A small network was shown many inputs. Here are its activations along a few directions, one row for each input.
Each table varies a few parts of the input and shows all the possible inputs, shuffled.
Descriptions start from the smaller parts, as in this example, which fits no table here: values(2) and (point or line(9) or (ring(5) and line(6))).
Shared parts are said once, and a part with two or three values counts as separate values.
(in the rows, 128 means zero)

Other details of the inputs vary at random and push rows far along two fixed directions, the same in every table; ignore that.

Rows:
r1: [152 126 166 138 142 105 154 138 124 111 107 112  97 136]
r2: [ 96  71 191 123 154 161 119 160 129 133  92 154  79 181]
r3: [ 72 151  98 155  66  91 119 154 113 106 107 110 180 124]
r4: [147 152 170 135 129 147 150 108 132 102 143 159 138 131]
r5: [ 92 168 147 146 112  79 110 136 108 114  77  80 111 162]
r6: [157 144 159  99 165 189 162 120 150 121  86 109 101 176]
r7: [ 51 119 139 114  93 145 106 155 126  90  85 131 162 157]
r8: [ 93  84 153 119 121 192 138 143 145 129 109 176 102 191]
r9: [199  86 168 115 160  89 162 132 117 145 194 158  79  70]
r10: [ 80 146 120 122  92 119 125 145 132 110  74 111 162 154]
r11: [ 97 184 112 117 115 120 106 125 116 122  84  69 139 155]
r12: [139 135  69 164 102  63  97  97 106 160 179 111 140  77]
r13: [134  88 103 151 110  36 107 166  94 152 155 117 132  61]
r14: [ 60 123 142 156  93 147  87 147 115  95 101 148 170 155]
r15: [136 153 202 130 165 193 158  91 153 115 123 149 112 171]
r16: [192 101  83 139 124 105 128  91 127 183 175 164  86 119]
r17: [151  44 104 129 166 140  96 134 123 174 198 177 114  97]
r18: [ 87 192  86 144 116  88  91 123  99 117 105  69 160 115]
r19: [ 88 178  86 126  72  70 112 122 114 106 102  85 161 128]
r20: [182  69  93 142 127 119 129 121 130 184 170 182 108 107]
r21: [109  75  81 113  91  89  88 167 116 133 173 137 152  46]
r22: [137 147 128  94 136 159 138 110 163 150  83 116  71 187]
r23: [ 79 154  99 127  82  93 100 162 127 110  93  87 174 103]
r24: [ 96  95 152 112 174 203 110 140 134 139  99 152 105 170]
r25: [109 178 111 128  86  92 128 144 131  75 104  75 172  93]
r26: [125 121 144 134 175 179 121 123 149 155  97 138 113 192]
r27: [ 89 189  93 160 115  83  82 115 106 116 120  76 170 132]
r28: [175  77  83 120 169 126 125 131 124 193 165 150 101  86]
r29: [200  91  97 127 121 114 180 116 138 147 183 162  97  97]
r30: [161 139 158 142 139 175 162 102 151 114  98 152 108 183]
r31: [129 104  80 168 106  78  97 127 110 161 174 128 163  64]
r32: [ 97 193 150 149 129 103 111 127 109  73 149  97 199  96]
r33: [ 82 155 102 129 101 102  94 161 105 117  97  76 185 106]
r34: [ 90  89 171 139 151 207 110 121 146 140 105 165 109 191]
r35: [105 188 169 106 129 141 134 136 119  79 112  89 169 118]
r36: [146 141 141 155 138 146 144  99 140 120 127 123 129 138]
r37: [199 103 132  83 144 122 162 123 149 144 195 156  98  62]
r38: [151 136 156 100 139 172 180 111 163 109  83 135 100 186]
r39: [149 149 127 129 162 149 145 119 131 117 114 110 123 127]
r40: [141 145 162  94 126 137 167 118 142  99 134 143 133 125]
r41: [165 132  84 157 134  74 118 121 110 122 188 109 166  58]
r42: [155  40 102  95 149 144 108 150 118 176 182 161 105  83]
r43: [195 110 129 105 181 132 154 113 124 151 201 154 106  62]
r44: [131 144 127 121 120 157 157 102 149 147  98 139  76 207]
r45: [137 150 190 109 138 184 187 114 155 103 119 160 103 179]
Description of these inputs: line(5) and (point or ring(8)).
Q: The inputs of r38 and r10 match in every part but the line(5) part. If r39 is changed in the same way as r38 into r10, which row does it become?
A: r28
Q: The inputs of r36 and r31 match in every part but the line(5) part. If r29 is changed in the same way as r36 into r31, which row does it become?
A: r3
Q: Change only the ring(8) part in r27. List by row number the other rows that result.
A: r11, r12, r16, r18, r19, r22, r44
Q: Change only the line(5) part in r42. List by row number the other rows that result.
A: r6, r11, r33, r35
Q: Change only the line(5) part in r37. List by row number the other rows that result.
A: r21, r22, r23, r25

Rows:
r46: [199  96  80 122 113  68 145 107 124 177 199 152  91  72]
r47: [120 104 176  96 150 191 151 150 153 120  81 146 103 175]
r48: [182  99 119 106 118 116 159 115 137 140 191 167 108  81]
r49: [173 142 202 120 196 203 175 100 160 126 106 144  84 188]
r50: [ 85 104 144 139 145 176 108 138 119 116 117 153 131 171]
r51: [137 139 168 118 123 142 157 115 141 113 128 149 110 148]
r52: [201 114 128 132 163 121 158 113 131 140 188 144 122  72]
r53: [199 130  83 132 143  93 143 105 123 156 178 118 126  67]
r54: [176 155 156 104 186 198 169  86 167 147  96 128  78 196]
r55: [101 208 111 151 119  94 117 119  98  79 109  64 172 124]
r56: [ 76 147 106 125 104 101 106 158 102 100  90  86 147 138]
r57: [100 216 126 151 116  87 108 112 108  94 108  64 171 118]
r58: [ 75 142 139 114 100 121 113 165 120  85 102 104 174 112]
r59: [ 96 200 142 148 125 108 124 131  97  57 127  83 188 108]
r60: [147 128 190 115 144 196 185 117 168 111  86 160  90 200]
r61: [202 127 146 123 187 161 165  90 153 166 128 135  67 161]
r62: [104 179  99 135  72  88 130 127 124  96 108  95 168 121]
r63: [ 45 155 100 158  92 108  65 138 105 121 102  98 178 138]
r64: [197 120 105 132 145  97 148 117 118 135 205 136 147  39]
r65: [117  92 137 125 172 209 124 116 143 164  90 160  70 231]
r66: [136  63  97 144 127  99  90 135 105 167 206 169 136  62]
r67: [137 174 179 128 161 152 143 108 133 106 126 119 129 141]
r68: [162 161 136 135 159 145 151 104 143 131 107 107 114 150]
r69: [198 127  88 140 147  67 130 102 113 163 193 117 116  58]
r70: [135 134 175 111 142 180 175 117 144  98 107 153  95 191]
r71: [ 51 136 133 173  97 116  78 155 103  93 108 115 196 123]
r72: [156  84 156  99 169 181 152 131 160 171  81 146  48 199]
r73: [ 88 174 151 148  81  89 129 138 114  69 114 107 175 115]
r74: [ 84 194 114 139  72  83 120 124 118  92 102  87 166 130]
r75: [ 78 126 120 162 119 139  89 135 122 137  85 118 142 173]
r76: [ 91 138 136 123 118 116 111 150 125 123  76  99 122 157]
r77: [199  96  70 111 109  82 148 107 131 173 199 152  96  70]
r78: [ 87 185 104 145  77  83 126 132 104  78 102  87 163 138]
r79: [125 197 131 128 137 134 128 102 132 111 105  86 140 143]
r80: [155  47  76 133 127 110 100 136 116 171 216 177 142  50]
r81: [102 176 114 150  78  71 122 128 115 100 107  94 156 124]
r82: [172 109 176 102 150 196 191 111 169 130 112 176  79 182]
r83: [160  53  67 148 133  89  92 126 111 202 192 161 105  82]
r84: [132 107 160  92 162 204 154 135 166 151  51 138  67 219]
r85: [119 103 187 107 154 180 147 148 148 122  83 142  95 178]
r86: [107 175 100 143  72  86 133 131 122  96 102  96 168 120]
r87: [ 81 149  98 121  89  93 101 159 116 109  95  85 166 114]
r88: [183  95 109 114 114  88 152 115 125 147 213 165 116  57]
r89: [142 170 164 120 156 165 152 111 142 100 122 119 142 139]
r90: [181  58  64 118 121  71 126 151 119 181 179 138 104  53]
r91: [206 113 122 111 165 125 151 102 132 152 210 151 110  63]
r92: [110 191 153 153 126  96 120 126 108  78 131  89 181  95]
r93: [115  87 170 111 169 227 124 118 158 152 109 180  89 201]
r94: [162  62 102 117 122  88 130 161 117 146 182 148 128  45]
r95: [148  51 100 147 135 103  98 136 110 171 202 175 127  67]
r96: [128  91 178  90 172 200 157 142 144 124  97 156  72 192]
r97: [ 74 138 145 132 100  91 103 168 106  88 110 101 168  99]
r98: [ 98 179 109 152  72  84 131 135 122  89  91  90 169 129]
r99: [124  73 135 143 147 169 116 137 137 148 135 171 123 141]
r100: [105  92 149 135 146 191 117 135 142 135 108 164 130 168]
r101: [ 85 146 131 111 116 126 110 144 128 125  83  99 125 154]
r102: [159  69 129 101 140 110 129 145 122 158 178 157  99  77]
r103: [182  97  97 115 103  88 155 124 127 134 203 159 135  52]
r104: [ 87 121 103 140 119 150  93 131 131 144 101 128 143 163]
r105: [102 214 121 144 117  94 111 110 113  97 113  66 171 116]
r106: [206  87  93 127 122  91 160 110 136 175 175 155  82  99]
r107: [176  67  94 102 140  96 124 134 125 192 171 147  75  90]
r108: [ 89 174 148 153  76  91 133 141 115  65 109 103 183 115]
r109: [163  49  51 152 124  89  98 134 115 195 191 159 122  69]
r110: [ 88 123 141 124 146 202 105 117 151 152  72 140 101 221]
r111: [ 40 146 131 155  98 122  72 146 104  96 119 116 194 120]
r112: [142 169 191 113 178 189 156 100 150 113 114 130 109 171]
r113: [ 68 145 139 119  98 101 102 162 109  91 118 101 171  97]
r114: [145  85 178  76 169 203 154 134 161 147 110 165  67 174]
r115: [ 60 144  99 162  96  99  66 138 102 131 112 105 168 132]
r116: [ 68 161 108 119  88  96  94 155 114 105  89  80 162 122]
r117: [ 95 115 139 135 147 202 115 124 152 150  62 143 108 221]
Q: The inputs of r95 and r83 match in every part but one. If r47 is changed in the same way as r95 into r83, which row does it become?
A: r84
Q: The inputs of r61 and r49 match in every part but one. If r55 is changed in the same way as r61 into r49, which row does it become?
A: r59
Q: Describe the family of inputs behind these rows.
A: values(2) and line(4) and (point or ring(8))
Q: Start at r80 and move only the line(4) part, one step at a time. The first step leads to r58. Which rows follow, in order?
A: r103, r89
Q: Change only the values(2) part in r108. List by row number the other rows that result.
A: r106
Q: Change only the values(2) part in r79. List by row number the other rows that result.
A: r91
Q: Change only the ring(8) part in r77. List by row number the other rows that result.
A: r46, r62, r74, r81, r86, r98, r106
Q: Start at r116 and move only the ring(8) part, one step at a time. The first step leads to r87. Which rows follow, in order?
A: r84, r90, r72, r76, r107, r101

Rows:
r118: [169 149  69 156  88  27 128 116  96 120 210 111 173  17]
r119: [180  32  76 121 154 108 108 137 119 205 206 170  91  63]
r120: [ 60 120 153 139 110 150  99 158 121  95  99 135 164 142]
r121: [107  90 141 122 134 183 127 132 152 150  86 159  94 199]
r122: [116  87 163 102 173 209 128 137 152 159  76 154  70 213]
r123: [ 61 248 123 165  80  62 100 133  92  44 103  43 235  94]
r124: [ 20 159 109 151  64  78  66 175  96  79  80  75 204 115]
r125: [179  23  75 111 128 105 124 139 126 204 197 181  83  76]
r126: [ 81 217 145 136  88  87 127 137 115  55  82  60 183 121]
r127: [171 148  81 140 114  40 123 125  97 124 203  95 166  12]
r128: [213 108  90 112 124  72 164 113 125 155 205 142 106  48]
r129: [ 95 106 140 133 143 182 110 126 142 143  93 149 110 192]
r130: [128  78 163 117 167 222 139 114 164 171  85 182  59 234]
r131: [123 190 158 128 118 142 160 112 143  88  83 107 135 171]
r132: [232  77 125 107 159 112 176 107 134 158 231 177  96  49]
r133: [135 184 165 128 147 167 157  98 147 105  98 115 120 181]
r134: [ 56 144 139 146 123 152  84 142 121 114  76 113 157 170]
r135: [176 144 189  90 191 204 184 102 165 136  91 137  58 206]
Q: The inputs of r121 and r131 match in every part but one. If r120 is changed in the same way as r121 into r131, which row does it become?
A: r132
Q: Describe the family of inputs behind these rows.
A: values(2) and (point or ring(8))
Q: Start at r125 and move only the ring(8) part, one step at a time. The first step leads to r124. Which rows follow, in order?
A: r122, r119, r134, r129, r130, r121
Q: Change only the values(2) part in r134. List by row number the other rows that result.
A: r123
